Here are a small network's activations along a few directions, averaged over the inputs that share one value of a field.
Values that are neighbours, or in one group, have similar rows; names and order tell nothing.
In the rows, 500 means zero.
Strong random noise was added to every row along 10 fixed directions; ignore it. To show where, here is one row again and again, with new noise each time:
[568 479 568 344 489 689 530 544 664 684 657 502 641 316 650 456 393 391
 610 529 423 716]
[480 285 491 454 527 430 391 507 452 491 390 615 494 560 588 552 524 572
 559 479 702 639]
[449 400 550 584 587 337 425 481 564 525 450 703 527 445 559 398 597 561
 521 474 470 407]
[503 662 578 324 382 747 676 432 568 584 576 284 600 412 433 451 470 403
 622 588 515 732]
[369 386 505 509 588 470 493 454 687 508 685 488 431 476 556 371 678 532
 557 568 466 520]
[541 449 746 580 682 474 508 524 516 624 393 554 587 249 468 279 367 583
 660 427 508 452]
[387 494 451 543 511 497 618 593 601 399 663 559 500 257 629 493 608 537
 471 455 228 285]
[526 178 402 762 728 269 268 609 340 432 455 505 236 631 434 571 476 585
 419 293 514 455]
[560 406 478 454 569 622 434 631 544 566 567 297 428 454 543 362 338 563
 511 611 586 382]
[448 445 392 575 561 365 447 384 501 465 298 473 371 673 430 528 674 540
 467 524 552 356]
[546 553 601 556 490 395 332 469 332 526 295 458 503 714 280 329 440 572
 481 546 775 570]
[528 793 509 530 638 576 368 517 462 500 313 191 454 729 268 426 509 489
 421 503 507 548]


H, 9 values:
h8: [418 590 631 555 667 483 410 515 519 445 658 644 569 610 513 623 579 427
 494 344 408 945]
h5: [478 497 594 559 611 357 383 422 550 564 517 548 492 588 430 324 512 551
 545 491 633 524]
h6: [546 598 566 603 770 461 479 442 633 576 274 523 485 515 495 438 532 528
 477 552 359 170]
h1: [484 289 494 568 351 305 429 437 486 500 526 805 517 488 591 444 577 538
 478 571 578 404]
h7: [426 581 742 465 659 575 571 534 369 337 513 338 508 452 377 477 398 660
 671 371 732 762]
h3: [570 617 594 507 609 483 381 505 495 587 319 366 503 548 401 237 372 618
 528 580 687 295]
h2: [383 541 635 696 434 334 695 279 376 424 451 524 431 539 195 387 658 535
 529 531 528 430]
h4: [496 583 282 439 325 479 392 583 536 439 598 557 504 648 598 566 586 442
 293 605 407 380]
h9: [469 406 519 648 535 392 643 448 425 381 575 598 388 435 482 615 495 544
 501 384 451 334]
H is arranged as a ring.
Question: Name the neighbours of h8, in listed order.
Answer: h6, h9
Question: Name the neighbours of h3, in listed order.
Answer: h5, h4

J, 9 values:
j9: [591 596 455 531 702 575 548 401 550 639 314 192 405 494 342 586 465 366
 599 345 370 570]
j8: [542 505 460 458 248 543 562 422 589 582 868 655 568 537 560 555 520 293
 434 585 358 702]
j6: [681 565 497 329 440 540 206 494 517 755 317 615 700 702 551 554 416 299
 497 486 613 975]
j7: [370 315 414 433 316 506 792 280 378 359 401 484 404 557 447 771 713 509
 623 528 656 628]
j5: [525 670 451 584 805 481 410 517 621 539 335 580 513 603 574 687 571 412
 398 343 205 445]
j3: [449 384 451 449 292 321 467 457 511 463 570 750 557 477 618 401 537 593
 493 589 676 341]
j4: [462 536 445 499 621 704 536 763 428 303 472 262 407 378 567 568 427 650
 419 486 395 276]
j1: [570 437 368 343 422 597 452 507 727 687 590 628 592 472 744 576 577 330
 469 584 316 565]
j2: [543 380 506 463 343 448 659 312 486 544 573 717 580 405 565 749 486 346
 620 366 481 780]
J is arranged as a ring.
Question: Name the neighbours of j4, in listed order.
Answer: j7, j1
Question: Name the neighbours of j5, in listed order.
Answer: j8, j2
